Each row below holds a small network's activations on one input, seen along a few directions.
Each table varies a few parts of the input and shows all the possible inputs, shuffled.
A made-up example of a description, with smaller parts first: one of 4 places along a line, together with either a single point or one of 11 places along a line or (one of 3 separate values, together with one of 8 places around a ring).
Shared parts are said once, and a part with two or three values counts as separate values.
(in the rows, 128 means zero)

Rows:
R1: [180  26 122 167  47 117  78 171 197 132  89 147 120]
R2: [111  79 178 220  54  84 155 169 132  70 119 174  99]
R3: [105  60  97 158 237  94   8 114 148 128 178 166 136]
R4: [ 99 217 118  53 159 144 155 110 100 154  93  64 137]
R5: [119 214 111  61 129 176 203 104  65 136 169 116 145]
R6: [121 223 114  54 125 180 197 105  90 117 173 110 124]
R7: [155  37 153 159 233 135  23  95 116 135 164 146 109]
R8: [155  56 129 197  71  74 146 158 151  80  77 185 111]
R9: [160  41 140 187  56 109 101 169 191 111  93 156 114]
R10: [115 235 112  74 146 167 176 116  91 167 149 106 175]
R11: [ 88 219 133  77 151 127 165  98 127 177 105  38 137]
What do these inputs look like to the network?
Answer: either one of 2 separate values or one of 4 places along a line or one of 5 places along a line
A walk changes only the place on the line of 4. It starts at R2 and steps to R8. List the rest of the walk in order.
Answer: R9, R1

Rows:
R12: [131  61 183 198 107  84 107 153 129  67 117 186 104]
R13: [107 205 118 102 130 126 160 131 127 151 131  95 124]
R14: [151  56 174 187  95 107 101 152 120  69 144 197 108]
R15: [138  46 126 194 100  74 116 146 154  80 106 181 105]
R16: [162  31 120 179  80  97  73 163 146 128 112 174 137]
R17: [109 190 105  89 130 163 150 131 120 135 151 108 139]
R18: [153  39 154 167  80  87  74 148 178 122  81 128 112]
R19: [106 172 115  78 139 170 162 122 108 133 141 115 139]
R20: [143  41 132 189  92  74  79 164 156 125  87 162 137]
R21: [103 190 137  84 149 151 181 104 111 147 118  96 151]
R22: [120 197 123 109 133 136 167 117 108 149 113  85 123]
R23: [136 190 119  82 138 166 173  93 103 152 144  98 138]
R24: [112  91 123 142 236 113  53 103 135 141 148 130 128]
R25: [ 86 190 122 100 132 137 156 129 120 132 121  99 137]
R26: [141 196 108  90 127 152 164 117 105 155 149  99 124]
R27: [125 198 109  98 117 150 155 125 119 150 160 101 130]
R28: [ 91 191 129  94 146 157 165 123 124 138 116  99 148]
R29: [119 196 132  99 149 152 177 102 110 149 111  86 135]
R30: [122 183 121  74 141 175 175  97 104 146 144 104 155]
R31: [171  29 137 152  74 110  70 150 170 124 111 141 108]
R32: [132  84 112 131 225 138  48 102 126 144 176 142 129]
R33: [158  39 113 179  94  98 112 147 144  79 135 190 106]
What do these inputs look like to the network?
Answer: one of 2 separate values, together with either a single point or one of 4 places along a line or one of 6 places around a ring
Change only the choice among 2 separate values in R17. List by row number the other rows that result.
Answer: R25
A walk changes only the place on the line of 4. It starts at R12 and steps to R15. List the rest of the walk in order.
Answer: R20, R18

Rows:
R34: [105 175 132  91 149 151 166 111 108 139 115  90 140]
R35: [159  28 159 194  98  76  75 140 157  93 107 159  96]
R36: [149  48 115 136 185 127  31 111 144 155 145 130 136]
R37: [168  26 115 192  74  82 101 158 154 102 109 187 115]
R38: [110 182 135  93 159 153 170 100 102 131 136 109 138]
R39: [122 175 139 101 173 171 159 102  97 116 169 133 129]
R40: [144  45 126 176  66 108  96 164 149  81 140 196 123]
R41: [138 193 108 102 105 155 151 129 132 163 148  98 129]
R42: [147  43 142 202  98  65  74 152 166  95 115 165  98]
R43: [ 95 194 119 100 158 143 163 117 110 131 140 120 135]
R44: [135 177 121  88 112 156 155 123 115 158 123  81 126]
R45: [121  57 160 206 114  62  75 159 144  93  98 171 118]
R46: [134  41 182 199 114  75  78 149 138  94  95 168 119]
R47: [107 197 121 103 165 147 167 110 102 125 158 128 136]
R48: [111 189 115 109 168 152 166 109  97 123 177 132 125]
R49: [112 177 137  99 166 162 163  95  98 127 156 124 131]
R50: [ 97 183 110  96 143 137 156 122 132 144 111  95 142]
R51: [178  12 135 182  73  92 101 149 144 103 102 180 115]
R52: [122 192 107  93 112 142 155 131 129 156 131  93 136]
R53: [ 93 190 115  96 153 138 160 120 119 135 118 102 144]
R54: [120 173 125  87 127 149 159 124 117 153 104  78 132]
R55: [158  31 147 168  68 120  99 158 142  82 128 191 117]
R56: [109 170 129  89 138 149 166 113 124 150 103  81 142]
R57: [105 188 111  93 125 139 158 131 136 159 112  91 138]
R58: [154 182 125  91 104 163 155 124 120 160 139  88 131]
R59: [136  64  99 142 182 114  31 125 155 160 150 137 138]
What do these inputs look like to the network?
Answer: one of 2 separate values, together with either a single point or one of 4 places along a line or one of 8 places along a line
Changing only the choice among 2 separate values turns R56 into R50. The same change can be made to R58. Which row results?
Answer: R41
